A small network was trained on invented records. Each row is its activation on one of them, seen along a few directions.
Each row is followed by the record's values for the fields MIBIK, TUGOZ, NON, BUKER, TIKOF, MOTIV.
A field that a record lacks is written none.
The largest differences between rows may come from other fields.
(in the rows, 100 means zero)
107 86 123 81 97 97 78 118 104 127 114 81 98 73 129 117 73 98 81 113 101
 106 73 111 100 78 107 129 126 96 102 105 89 114 96 83 102 118 72 127
 112 95 136 102 119 71 102 95 96 101 83 115 103 90 -> {MIBIK: gamu, TUGOZ: none, NON: none, BUKER: none, TIKOF: sal, MOTIV: kifir}
84 94 103 103 121 107 66 102 122 84 119 90 127 135 120 94 109 90 119 116
 98 87 117 100 91 142 84 110 77 91 115 94 91 56 128 110 104 80 128 110
 119 132 94 126 92 120 89 97 90 128 109 96 91 107 -> {MIBIK: romu, TUGOZ: gufe, NON: nivo, BUKER: pide, TIKOF: sal, MOTIV: kifir}
102 99 83 118 61 87 93 70 90 76 108 112 82 97 88 106 60 70 108 92 79 74
 98 88 110 76 86 111 91 116 118 113 82 115 133 88 90 87 122 107 91 103
 116 110 89 105 113 104 74 121 63 96 85 82 -> {MIBIK: gamu, TUGOZ: gufe, NON: nivo, BUKER: safuf, TIKOF: tud, MOTIV: kifir}
94 83 94 61 119 63 98 97 98 108 45 107 104 111 126 136 141 81 124 82 78
 123 119 100 117 75 112 97 98 101 109 132 114 90 106 123 83 91 124 110
 130 128 120 59 65 95 95 147 73 95 110 80 93 103 -> {MIBIK: gamu, TUGOZ: ruf, NON: nivo, BUKER: safuf, TIKOF: tud, MOTIV: kifir}
65 120 113 53 119 122 80 131 92 101 178 74 80 73 79 88 90 124 134 117
 132 134 109 120 61 109 117 139 105 113 111 125 62 101 135 161 134 104
 72 113 84 58 79 100 131 125 120 120 120 112 88 112 79 89 -> {MIBIK: romu, TUGOZ: ruf, NON: rodi, BUKER: safuf, TIKOF: tud, MOTIV: mume}
116 82 75 99 110 70 104 107 103 104 42 105 144 120 89 61 79 80 106 77 91
 62 105 92 123 94 63 50 92 126 96 94 96 108 100 68 83 94 129 89 110 112
 132 84 74 132 122 76 95 93 109 121 111 112 -> {MIBIK: romu, TUGOZ: gufe, NON: rodi, BUKER: pide, TIKOF: tud, MOTIV: kifir}
124 96 111 105 103 94 77 78 108 112 115 112 97 92 96 76 96 110 95 104
 102 91 89 106 124 108 126 106 121 88 102 107 123 75 91 72 117 106 67
 105 106 106 65 94 108 93 74 129 123 126 86 86 138 112 -> {MIBIK: gamu, TUGOZ: none, NON: none, BUKER: none, TIKOF: sal, MOTIV: kifir}
117 73 63 114 114 109 93 127 105 88 62 144 119 134 150 89 123 78 113 81
 81 116 72 80 118 76 122 77 101 147 102 75 165 117 66 88 76 141 102 106
 112 113 82 67 71 108 87 96 90 68 100 110 53 116 -> {MIBIK: gamu, TUGOZ: gufe, NON: nivo, BUKER: safuf, TIKOF: sal, MOTIV: mume}
93 75 73 124 88 97 101 111 90 101 78 80 105 131 143 122 115 99 81 109 79
 102 69 103 84 85 84 99 100 136 107 110 101 115 79 76 64 112 73 89 104
 111 89 58 94 93 49 91 101 114 90 135 92 95 -> {MIBIK: gamu, TUGOZ: ruf, NON: nivo, BUKER: safuf, TIKOF: sal, MOTIV: kifir}
88 94 92 84 99 86 98 98 118 102 90 104 93 104 80 88 56 90 61 116 101 95
 101 106 117 100 91 109 117 98 96 91 86 81 112 84 92 88 136 109 67 127
 102 91 117 99 90 78 95 96 108 95 126 96 -> {MIBIK: romu, TUGOZ: none, NON: none, BUKER: none, TIKOF: sal, MOTIV: kifir}
84 75 115 87 135 82 93 104 89 89 124 90 80 113 90 114 98 100 64 113 115
 84 102 88 66 111 90 131 146 103 82 131 88 92 135 134 112 96 75 108 81
 102 68 98 125 74 105 90 129 136 62 131 141 107 -> {MIBIK: gamu, TUGOZ: none, NON: none, BUKER: none, TIKOF: tud, MOTIV: kifir}
148 92 63 120 77 106 92 105 108 128 84 105 110 88 128 125 71 62 87 84 71
 127 105 113 133 72 104 58 73 123 130 91 112 99 72 75 96 89 110 73 78
 118 116 95 65 109 96 34 82 65 114 58 67 112 -> {MIBIK: romu, TUGOZ: ruf, NON: nivo, BUKER: safuf, TIKOF: sal, MOTIV: kifir}
114 105 68 94 84 88 119 104 107 135 65 89 112 65 85 63 87 94 118 94 86
 97 121 102 122 81 94 72 104 76 92 67 130 111 76 106 56 71 91 65 84 91
 69 68 83 104 121 106 76 89 99 91 114 103 -> {MIBIK: romu, TUGOZ: ruf, NON: rodi, BUKER: safuf, TIKOF: tud, MOTIV: mume}
104 103 125 118 74 91 105 125 117 67 108 94 120 112 113 90 111 98 91 125
 128 114 108 105 126 77 88 105 114 107 105 133 103 130 86 110 103 95 90
 64 74 109 126 119 79 122 80 90 118 119 95 54 100 84 -> {MIBIK: romu, TUGOZ: ruf, NON: nivo, BUKER: safuf, TIKOF: sal, MOTIV: mume}
122 63 91 112 79 99 134 117 132 135 46 82 96 49 114 66 74 100 100 86 85
 66 134 65 119 68 90 38 61 110 115 81 129 115 79 50 45 102 106 75 103
 105 115 75 47 118 57 85 79 60 153 74 89 115 -> {MIBIK: romu, TUGOZ: ruf, NON: rodi, BUKER: safuf, TIKOF: sal, MOTIV: mume}
95 74 137 98 114 88 149 133 100 102 79 83 78 108 128 109 82 92 142 102
 63 61 96 108 103 90 74 40 67 86 118 88 140 84 71 77 80 116 142 83 101
 144 154 86 88 121 67 76 114 127 118 58 84 104 -> {MIBIK: romu, TUGOZ: ruf, NON: nivo, BUKER: pide, TIKOF: sal, MOTIV: mume}
106 136 123 115 96 110 81 133 79 89 105 119 89 114 58 107 94 120 117 137
 119 126 111 127 73 83 94 81 110 90 91 125 87 117 125 117 87 103 69 97
 58 99 128 85 110 88 116 107 117 122 55 76 92 125 -> {MIBIK: romu, TUGOZ: ruf, NON: nivo, BUKER: safuf, TIKOF: sal, MOTIV: mume}
77 99 120 107 93 128 141 74 118 106 144 73 76 101 72 103 106 87 95 95
 123 133 79 152 73 138 121 96 120 73 89 106 73 103 138 122 98 108 69 96
 115 83 56 119 117 70 137 106 129 120 91 105 103 88 -> {MIBIK: romu, TUGOZ: ruf, NON: nivo, BUKER: safuf, TIKOF: tud, MOTIV: kifir}
97 81 123 92 71 105 118 97 113 81 102 117 124 91 103 70 84 96 126 75 76
 121 121 99 107 115 100 72 89 104 87 70 86 84 80 79 137 100 88 79 92 98
 109 76 89 102 101 108 89 45 73 95 96 132 -> {MIBIK: romu, TUGOZ: gufe, NON: rodi, BUKER: pide, TIKOF: sal, MOTIV: mume}
113 125 160 88 94 85 107 101 95 54 136 116 85 111 55 103 99 136 127 84
 139 122 145 100 83 111 111 150 120 96 111 113 48 98 124 97 116 109 60
 86 89 75 111 101 132 104 89 84 109 133 50 94 110 109 -> {MIBIK: romu, TUGOZ: gufe, NON: rodi, BUKER: pide, TIKOF: sal, MOTIV: mume}
115 122 108 126 96 123 79 87 103 99 131 119 76 124 91 88 83 77 92 117
 113 71 73 108 62 97 139 89 124 86 69 106 63 135 101 96 96 127 94 103 99
 92 121 139 127 105 124 111 77 103 111 110 96 88 -> {MIBIK: gamu, TUGOZ: gufe, NON: nivo, BUKER: safuf, TIKOF: sal, MOTIV: kifir}
131 127 96 139 96 115 115 111 103 98 76 106 132 113 135 99 127 46 107
 113 79 76 75 52 118 69 82 113 90 113 82 93 121 136 102 75 74 159 93 74
 117 132 119 105 64 101 91 101 91 82 129 95 84 91 -> {MIBIK: gamu, TUGOZ: gufe, NON: nivo, BUKER: safuf, TIKOF: sal, MOTIV: kifir}
110 124 124 120 129 90 127 102 88 102 101 66 81 86 85 118 125 94 87 145
 92 73 70 92 141 101 80 83 89 108 70 132 101 58 91 132 118 81 107 57 88
 82 72 121 115 117 115 74 135 86 81 114 88 85 -> {MIBIK: romu, TUGOZ: ruf, NON: rodi, BUKER: pide, TIKOF: tud, MOTIV: kifir}
113 65 98 115 96 114 89 113 65 130 91 88 104 115 137 106 98 116 114 76
 84 88 58 91 133 87 82 96 80 98 101 118 147 93 96 95 92 113 145 60 110
 96 78 120 64 122 87 77 104 67 100 82 128 85 -> {MIBIK: gamu, TUGOZ: none, NON: none, BUKER: none, TIKOF: sal, MOTIV: kifir}
110 103 134 119 145 124 105 107 67 113 96 94 112 113 144 104 83 74 129
 97 88 99 84 87 117 105 79 82 104 111 72 45 125 146 95 73 88 105 124 127
 110 113 102 126 95 112 125 99 93 103 112 78 46 127 -> {MIBIK: gamu, TUGOZ: gufe, NON: nivo, BUKER: pide, TIKOF: tud, MOTIV: mume}
92 85 86 83 121 104 122 105 98 93 58 85 91 133 100 74 82 104 87 91 95 97
 104 93 127 61 114 101 60 102 95 84 105 83 37 81 51 107 110 85 71 105
 101 127 89 97 109 106 91 51 124 98 94 108 -> {MIBIK: gamu, TUGOZ: ruf, NON: nivo, BUKER: pide, TIKOF: sal, MOTIV: mume}
107 110 97 88 97 121 69 69 88 94 134 96 84 90 92 100 76 152 79 108 131
 112 83 88 77 119 111 131 110 76 72 89 71 90 144 95 132 76 67 114 71 101
 70 90 122 78 123 139 116 104 66 98 123 101 -> {MIBIK: gamu, TUGOZ: none, NON: none, BUKER: none, TIKOF: sal, MOTIV: mume}
105 139 98 105 77 75 93 76 77 62 120 97 86 84 71 73 113 141 80 100 112
 123 104 108 71 143 89 119 116 100 75 106 49 82 133 124 130 67 53 122 99
 74 139 105 142 74 101 100 125 115 103 90 94 53 -> {MIBIK: romu, TUGOZ: gufe, NON: nivo, BUKER: safuf, TIKOF: sal, MOTIV: mume}
91 106 90 100 87 109 139 112 68 100 106 74 104 118 111 107 151 116 115
 89 90 93 92 92 138 141 71 81 66 90 90 124 94 128 104 78 129 123 93 65
 120 90 136 102 102 127 116 84 87 120 106 103 80 106 -> {MIBIK: romu, TUGOZ: ruf, NON: rodi, BUKER: pide, TIKOF: tud, MOTIV: mume}

Here are new rows. What are their fields?
104 109 110 79 81 103 92 102 52 95 71 75 107 82 69 138 106 106 141 92
 146 99 60 64 89 135 92 81 99 68 109 82 91 103 128 103 107 97 127 73 142
 100 124 103 100 102 101 126 118 97 91 118 78 90 -> {MIBIK: romu, TUGOZ: gufe, NON: rodi, BUKER: pide, TIKOF: sal, MOTIV: mume}
116 99 109 133 104 110 112 93 75 91 96 82 90 141 96 90 107 62 101 141
 103 99 74 146 93 76 109 111 120 112 102 123 103 154 85 108 97 111 65 89
 101 98 114 49 100 85 113 107 87 111 109 121 85 123 -> {MIBIK: gamu, TUGOZ: ruf, NON: nivo, BUKER: safuf, TIKOF: tud, MOTIV: kifir}
106 22 58 110 111 57 124 91 139 129 50 126 143 121 124 73 54 57 118 108
 52 68 82 85 152 49 81 42 73 155 106 86 146 114 53 69 45 138 112 78 129
 128 122 83 59 84 65 74 60 19 146 99 67 100 -> {MIBIK: gamu, TUGOZ: gufe, NON: nivo, BUKER: safuf, TIKOF: sal, MOTIV: kifir}
114 107 140 110 120 114 109 87 141 123 83 113 92 95 112 81 89 106 95 92
 100 116 82 122 110 89 100 95 92 90 93 63 72 88 112 103 74 129 137 84
 107 88 78 123 132 116 148 74 107 95 93 127 104 69 -> {MIBIK: romu, TUGOZ: gufe, NON: rodi, BUKER: pide, TIKOF: sal, MOTIV: kifir}
141 46 115 123 85 92 100 113 120 121 57 94 107 119 140 95 94 69 108 57
 113 88 73 87 142 97 89 39 95 151 102 91 118 113 75 69 52 60 158 90 100
 122 124 138 105 114 84 85 79 103 121 51 55 128 -> {MIBIK: romu, TUGOZ: gufe, NON: nivo, BUKER: pide, TIKOF: sal, MOTIV: kifir}
90 151 126 51 92 141 99 103 70 77 160 109 71 75 70 122 124 134 70 93 118
 73 125 91 90 122 113 134 141 73 62 114 82 110 143 122 151 101 80 126
 116 61 81 132 159 112 115 98 120 116 110 112 128 68 -> {MIBIK: romu, TUGOZ: none, NON: none, BUKER: none, TIKOF: tud, MOTIV: mume}
130 104 38 143 87 100 105 115 102 101 105 104 131 119 145 83 96 88 91 98
 95 79 103 95 94 120 88 92 85 68 104 82 118 92 87 81 55 130 103 91 156
 113 92 116 75 110 94 77 77 75 120 85 99 136 -> {MIBIK: romu, TUGOZ: gufe, NON: nivo, BUKER: safuf, TIKOF: sal, MOTIV: kifir}
105 135 80 122 99 79 67 114 106 113 93 101 79 81 90 90 107 90 119 66 70
 93 79 88 131 84 91 108 88 75 115 70 110 83 101 89 64 112 98 109 127 97
 116 107 110 105 120 77 120 122 120 97 95 78 -> {MIBIK: romu, TUGOZ: gufe, NON: nivo, BUKER: safuf, TIKOF: sal, MOTIV: kifir}
102 59 96 102 119 103 116 98 118 129 69 99 107 126 139 92 95 74 114 68
 73 88 122 101 134 83 109 115 120 112 117 74 139 84 79 49 59 89 121 87
 87 128 119 86 60 101 89 85 90 86 65 78 127 103 -> {MIBIK: gamu, TUGOZ: none, NON: none, BUKER: none, TIKOF: sal, MOTIV: kifir}
80 110 126 115 90 114 114 118 139 131 84 108 94 135 98 118 107 101 107
 101 102 82 76 143 111 101 85 98 77 117 89 90 95 102 123 115 76 126 84
 82 81 91 91 116 108 136 110 106 127 77 110 101 104 69 -> {MIBIK: romu, TUGOZ: ruf, NON: nivo, BUKER: safuf, TIKOF: sal, MOTIV: kifir}
91 101 105 97 93 120 107 119 102 101 114 98 88 76 93 78 88 143 76 96 119
 119 101 88 99 113 122 143 108 91 72 81 72 101 118 104 100 95 120 98 85
 117 100 97 111 94 132 105 112 100 91 98 117 96 -> {MIBIK: romu, TUGOZ: none, NON: none, BUKER: none, TIKOF: sal, MOTIV: mume}
117 86 120 121 119 107 119 113 103 115 76 111 73 124 163 96 114 73 89
 114 68 99 95 109 98 65 118 70 77 116 79 104 119 133 100 86 94 122 97 74
 110 153 127 67 82 89 107 69 74 69 133 86 75 110 -> {MIBIK: gamu, TUGOZ: ruf, NON: nivo, BUKER: safuf, TIKOF: sal, MOTIV: kifir}
